Here are a small network's activations along a few directions, averaged over the inputs that share one value of a field.
Related values have similar rows: they may be neighbours, one step apart, or belong to one group.
Random noise pushes rows far along 2 fixed directions. That doesn't count. These rows show it; they differ only by the noise:
[ 269  257 -219   83 -439 -316 -249  412 -381  190  184 -132 -420 -437]
[ 122  119  -22 -196   28 -646 -658  357 -436   97  318 -764 -471 -406]
[ 102  -29   28  121  195  -75 -251 -139  -60   74 -296 -354   98   15]
[ 204  164 -126   46 -207 -312 -317  268 -312  146   88 -291 -301 -321]


Values of GON:
suz: [ -62  256  210    7 -257 -417  359 -102  257   99  477  164 -317 -178]
ped: [ 178  133  -16 -143  -19  289  170 -139  124 -174  -59   21  431   32]
mari: [-163 -111  376 -253  378  -84  185  212  208 -213  154  172 -155  -14]
gulo: [ -34 -278   -1 -270  314  132 -119  301 -153   43 -118 -179  -72  -14]
rigu: [-154   -2   64 -201  -12   23 -104  525 -148  128  270   42 -613  110]
nin: [-466 -446  324 -197  746  -66 -334 -118  121 -384 -124 -447  453  345]
muma: [-287  -13 -202 -128 -187 -366  -88  -21   10  -82  705  -81 -188   -9]
rapud: [ 146   14  -84  294   49  231   42 -249   45   98 -495   42  212   91]
bepib: [  69  133 -275  -53 -558  143  178 -315 -109  -51  292  433  110  -69]
GON is arranged as a 3 by 3 grid.
List every value one step from gulo, in the order listed. -> rigu, nin, rapud
List every value one step from bepib, in the order listed. -> ped, muma

Values of FAZ:
por: [ -14  -86   37 -278  573 -298 -754  -16 -339  -80  -24 -929  -69  -77]
vosi: [   4 -144  113  177  420  -86 -237 -169   96   58 -382 -375  185   80]
suku: [-213  -43  159 -184  343 -296 -122 -374  195 -197  282 -379  231  117]
nuzu: [  78  110 -213  -89  -57  -73 -352  178 -418   89  -27 -324  -26 -132]
suf: [   3   46  288 -169  199 -114   59  -57  156  -22   57 -128  -30   -9]
penut: [-139   50   31   10  -31  -14  115 -129  129   86   46  191  -52   88]
riv: [-184 -258  113   10   93  370  312   72  184  -91   -4  449   38  118]
dogel: [-103  -75   12 -251 -282 -121  107  717 -138    0  546  286 -447 -205]
sar: [-108   10   78 -180  -74 -275  -52  164  -51   29  286 -136 -339 -147]
zegot: [-148 -273  165   18  281  503  335  -93  317 -181 -226  490  147  319]
fika: [-102 -122  274 -259  397 -322 -142 -527  232 -232  202 -357  296  142]
nufol: [ -14  -52   89  352  256  323  159 -372  139   25 -658   98  392  325]
tono: [ -49   60 -202  100 -244   -2  252 -309  180  -70  265  245  122   24]
kiko: [  77   83 -126   56 -134    8 -214   69 -246   36 -235 -246   81  -45]
mibu: [ 158   47  120   68   82  -53 -202    0  -96  172 -114 -302 -114    4]
toz: [ 356  176 -391  138 -484   32  -12  325 -193  119 -134   93 -110 -200]
FAZ is arranged as 5 separate groups.
List the group mates of penut, in the order listed. -> suf, sar
List the group mates of riv, in the order listed. -> dogel, zegot
List the group mates of kiko, in the order listed. -> por, nuzu, toz
List the group mates of suku, in the order listed. -> fika, tono
